These are the activations of a small network on made-up records, seen along a few directions, one row for each record.
Records have a field called KOGAF. Each example row is followed by its value.
The largest differences between rows may come from other fields.
(in the rows, 500 means zero)
Random noise pushes rows far along 9 fixed directions. That doesn't count. These rows show it; they differ only by the noise:
[392 626 417 454 506 568 378 571 536 498 577 486 467 380 724 385 299 587
 465 419 459 288 407 446 533 554 406 640 471 500 465]
[574 418 540 405 609 499 585 403 485 401 424 536 534 614 376 464 612 476
 647 489 427 536 409 487 604 311 458 570 539 396 613]
[427 600 499 557 398 459 549 646 441 536 551 425 374 457 602 437 559 595
 281 453 489 341 424 607 431 634 462 618 510 651 441]
[481 511 496 515 586 459 533 424 381 517 294 507 505 576 484 692 554 405
 625 495 452 564 534 433 601 492 595 422 560 408 457]
[578 591 634 373 318 393 485 770 461 335 556 564 439 338 430 332 736 709
 245 624 458 301 412 567 397 467 320 756 349 333 552]
[406 526 632 524 474 681 645 519 385 487 676 420 266 448 509 534 632 583
 454 503 528 313 386 576 637 520 520 568 404 660 432]
[361 527 360 459 654 601 523 555 460 562 649 362 363 650 631 219 427 514
 507 350 423 199 318 534 640 416 408 741 439 554 536]
[355 394 422 539 732 599 533 304 500 531 526 480 426 630 631 508 406 386
 740 377 444 454 399 413 713 433 560 412 463 598 453]
[585 438 494 422 515 200 549 612 460 385 344 576 516 631 408 318 791 521
 378 521 367 470 401 535 432 387 372 641 439 336 589]
[703 438 578 506 382  65 436 552 583 317 261 682 717 420 436 562 598 596
 420 594 365 611 462 562 178 573 463 460 615 437 562]
[493 584 480 358 391 606 462 546 693 390 580 593 521 342 606 224 472 609
 352 414 540 549 427 436 511 413 232 690 516 472 584]

[589 418 579 500 475 658 651 623 392 538 630 326 450 692 145 447 749 436
 552 649 598 516 617 699 520 334 599 621 496 405 642]  vatad
[417 406 292 525 579 220 426 514 616 482 342 573 560 591 726 301 452 463
 385 331 382 548 400 466 440 556 375 463 528 583 497]  vabad
[509 566 621 395 520 468 595 493 241 372 388 516 339 450 473 624 675 619
 432 507 367 277 292 482 701 501 486 586 406 412 466]  lumo
[513 431 464 555 559 292 416 693 446 597 497 470 522 656 409 447 628 408
 538 638 488 396 649 498 364 429 574 488 311 279 479]  tupop
[443 542 219 567 524 152 364 677 563 689 290 469 609 692 672 295 461 370
 316 374 480 563 631 447 294 573 443 522 528 412 469]  tupop
[414 402 464 605 574 464 395 483 488 521 549 515 496 503 526 600 418 389
 655 578 484 468 600 437 487 550 652 314 356 446 419]  babaf
[389 831 423 459 371 653 660 665 272 707 403 322 306 539 527 461 645 514
 160 389 608 455 555 570 651 586 425 737 655 503 458]  pite
[509 168 569 616 555 311 593 556 495 394 539 510 445 678 340 453 806 428
 539 593 442 533 473 639 443 426 586 356 342 554 540]  vol
[571 472 504 579 481 497 476 417 631 670 605 471 617 538 453 551 361 419
 583 493 642 644 678 473 336 487 592 373 548 574 495]  gibi
[394 357 419 664 490 425 466 448 727 594 620 532 494 553 648 338 430 405
 430 396 584 651 556 456 359 573 508 312 415 735 429]  fegik
[541 527 572 426 545 642 587 257 496 467 515 517 485 429 540 626 440 541
 581 407 517 550 380 456 667 467 497 461 574 628 488]  peve
[729 619 714 279 450 733 546 402 488 289 591 488 576 297 365 586 368 780
 594 546 422 332 248 611 547 418 418 758 686 516 662]  tesi
[508 590 384 471 477 430 332 605 487 520 302 509 638 481 523 536 352 466
 492 495 452 535 590 425 449 531 514 502 594 262 527]  lumo
[587 649 449 562 433 391 372 726 385 683 411 334 626 582 384 578 351 486
 474 576 511 387 682 576 255 597 644 595 606 324 528]  fegik
[605 452 416 482 494 427 527 458 605 514 452 483 634 608 430 415 446 460
 510 451 492 644 542 544 376 447 456 547 681 523 624]  babaf
[484 634 409 481 477 394 386 492 516 600 318 550 608 440 617 574 370 465
 449 453 542 597 613 393 468 590 503 443 591 409 444]  pite
[696 610 459 397 319 129 382 697 634 452 476 582 669 408 523 254 491 682
 205 536 431 401 463 561 123 553 301 737 526 417 587]  gibi
[474 587 321 400 496 550 365 635 553 542 452 496 588 526 532 306 448 415
 477 482 559 585 657 393 538 390 374 627 477 216 567]  vatad
[510 580 565 571 344 639 401 663 538 594 631 425 532 371 448 576 412 528
 437 597 642 520 680 550 356 586 584 452 474 493 453]  tesi
[472 601 596 298 523 927 522 488 457 470 597 520 434 417 347 474 536 493
 638 573 623 523 588 340 817 242 406 615 396 201 572]  kuzi
[354 597 497 434 521 770 463 608 492 673 753 417 343 482 533 344 486 479
 471 522 672 340 616 385 660 396 464 592 240 389 430]  sedu
[524 725 496 419 498 650 473 603 357 707 614 309 461 520 453 535 362 538
 507 509 574 243 587 495 523 465 558 711 503 364 501]  gibi
[668 426 621 376 509 552 608 445 513 410 680 457 514 538 301 385 543 607
 548 523 491 395 383 604 481 339 444 677 499 520 671]  babaf
[565 552 487 469 514 393 315 536 466 538 270 560 669 496 426 675 413 400
 636 610 498 596 715 326 438 482 612 402 478 137 484]  fegik
[409 372 411 681 500 651 408 552 621 625 564 447 581 565 461 565 412 281
 672 557 661 770 816 474 449 484 639 249 511 472 475]  vol
[547 138 566 631 660 607 517 326 656 494 775 457 597 657 306 509 423 361
 899 581 576 612 568 602 457 344 711 272 432 628 598]  vatad
[705 483 594 385 364 602 530 646 648 424 634 484 622 503 226 280 608 593
 436 596 566 591 536 628 344 290 351 707 570 385 715]  tesi
[644 638 450 494 368 520 358 548 605 535 373 494 765 409 440 591 298 494
 510 532 558 718 664 527 302 547 523 503 774 384 578]  peve
[400 461 392 619 588 385 503 571 435 560 467 424 457 656 563 424 494 447
 481 435 420 396 442 586 463 580 553 506 500 587 476]  zeve
[354 324 548 628 650 297 488 430 361 433 403 604 376 527 581 691 608 439
 620 588 348 371 414 457 596 617 671 218 270 524 334]  kuzi
[488 549 412 427 495 442 493 508 597 621 416 560 542 575 522 328 576 411
 376 433 609 686 633 354 509 403 376 512 461 380 502]  sedu
[531 659 532 407 344 758 389 607 564 462 581 463 571 280 484 494 275 630
 460 513 563 463 528 506 486 507 447 632 630 403 582]  lumo
[318 498 496 552 429 798 402 622 601 509 684 499 400 375 571 416 492 445
 477 558 654 569 643 426 586 509 495 432 301 458 423]  zeve
[440 594 523 365 497 820 356 501 565 426 619 507 522 256 610 525 213 612
 628 490 534 385 468 406 663 464 432 580 508 420 525]  vabad
[531 550 377 521 545 254 435 708 330 578 296 389 568 654 469 506 489 494
 438 498 378 348 510 600 389 566 539 605 586 369 536]  vabad
[379 548 450 504 525 289 272 681 366 466 406 611 428 400 646 545 600 466
 437 637 407 313 552 332 539 576 531 408 120 179 307]  peve
[520 371 454 467 578 508 563 602 509 554 470 484 530 770 226 298 738 337
 557 577 540 649 650 504 534 236 472 533 431 243 639]  kuzi
[480 704 460 494 481 616 506 527 403 665 476 341 481 489 588 598 324 533
 472 400 560 397 532 512 522 589 537 615 657 561 464]  tupop
[362 433 395 570 508 644 473 607 561 563 649 398 429 556 572 340 456 434
 473 432 577 498 558 535 545 484 483 500 443 567 507]  vol
[497 386 593 551 641 492 449 284 572 453 743 501 515 394 643 593 169 653
 738 470 408 191 243 586 471 599 622 419 494 824 469]  pite
[571 472 563 447 442 637 625 162 831 446 619 644 589 360 608 391 345 590
 481 314 614 788 375 458 488 469 309 450 733 882 569]  sedu
[450 560 441 671 494 543 556 597 391 659 545 235 456 631 523 538 342 522
 450 392 490 336 445 746 383 691 653 583 713 778 506]  zeve

Here are new rows. What is KOGAF for each?
[480 430 476 537 559 460 456 559 476 547 554 488 500 582 426 486 576 423
 564 593 499 466 573 511 500 434 575 431 365 383 477]  peve
[464 676 507 334 522 422 379 387 528 442 444 703 478 242 798 504 367 633
 433 437 453 358 377 227 612 548 315 534 353 429 369]  sedu
[527 583 261 600 442 205 227 784 586 624 503 402 715 520 639 341 190 528
 407 502 438 333 596 628 102 676 515 617 606 455 532]  vatad
[497 576 275 458 570 624 411 608 552 655 568 333 620 666 486 271 288 407
 580 419 555 483 613 534 478 375 451 708 628 363 638]  vatad
[472 371 518 540 538 387 454 566 495 386 571 534 459 477 554 465 544 546
 531 551 407 350 408 541 473 513 492 468 359 522 483]  vol
[593 429 717 458 465 706 297 507 629 354 671 627 640 243 365 671 372 541
 825 769 596 529 655 390 461 388 585 374 324 248 519]  tupop
[501 585 407 381 550 512 274 569 592 519 530 568 613 452 556 337 301 489
 586 532 490 407 578 305 482 388 402 603 372 186 535]  fegik
[420 432 583 500 550 548 408 399 602 448 736 630 416 345 650 474 440 524
 598 543 532 379 451 338 556 473 485 384 173 526 373]  gibi
[424 636 318 384 593 403 384 264 502 438 124 667 595 401 785 644 295 414
 557 328 382 658 470 200 689 575 433 415 641 357 426]  babaf
[647 490 575 408 515 517 647 395 438 490 448 481 533 602 284 574 629 474
 571 533 511 594 534 521 534 357 515 563 608 422 605]  babaf
[514 471 500 497 587 397 708 481 273 504 216 415 414 773 356 558 806 406
 453 426 420 569 430 574 637 450 555 554 599 462 546]  zeve
[593 357 619 427 463 352 610 469 545 358 601 583 442 504 407 361 735 583
 386 533 470 471 383 544 453 416 409 546 349 552 561]  babaf
[462 560 427 384 631 433 376 391 505 405 417 587 514 433 716 467 312 566
 569 419 331 309 300 348 602 527 426 579 437 433 463]  fegik
[425 522 393 506 460 595 455 407 676 504 376 589 585 404 668 518 368 437
 492 378 569 802 580 379 554 533 406 377 677 571 480]  vabad
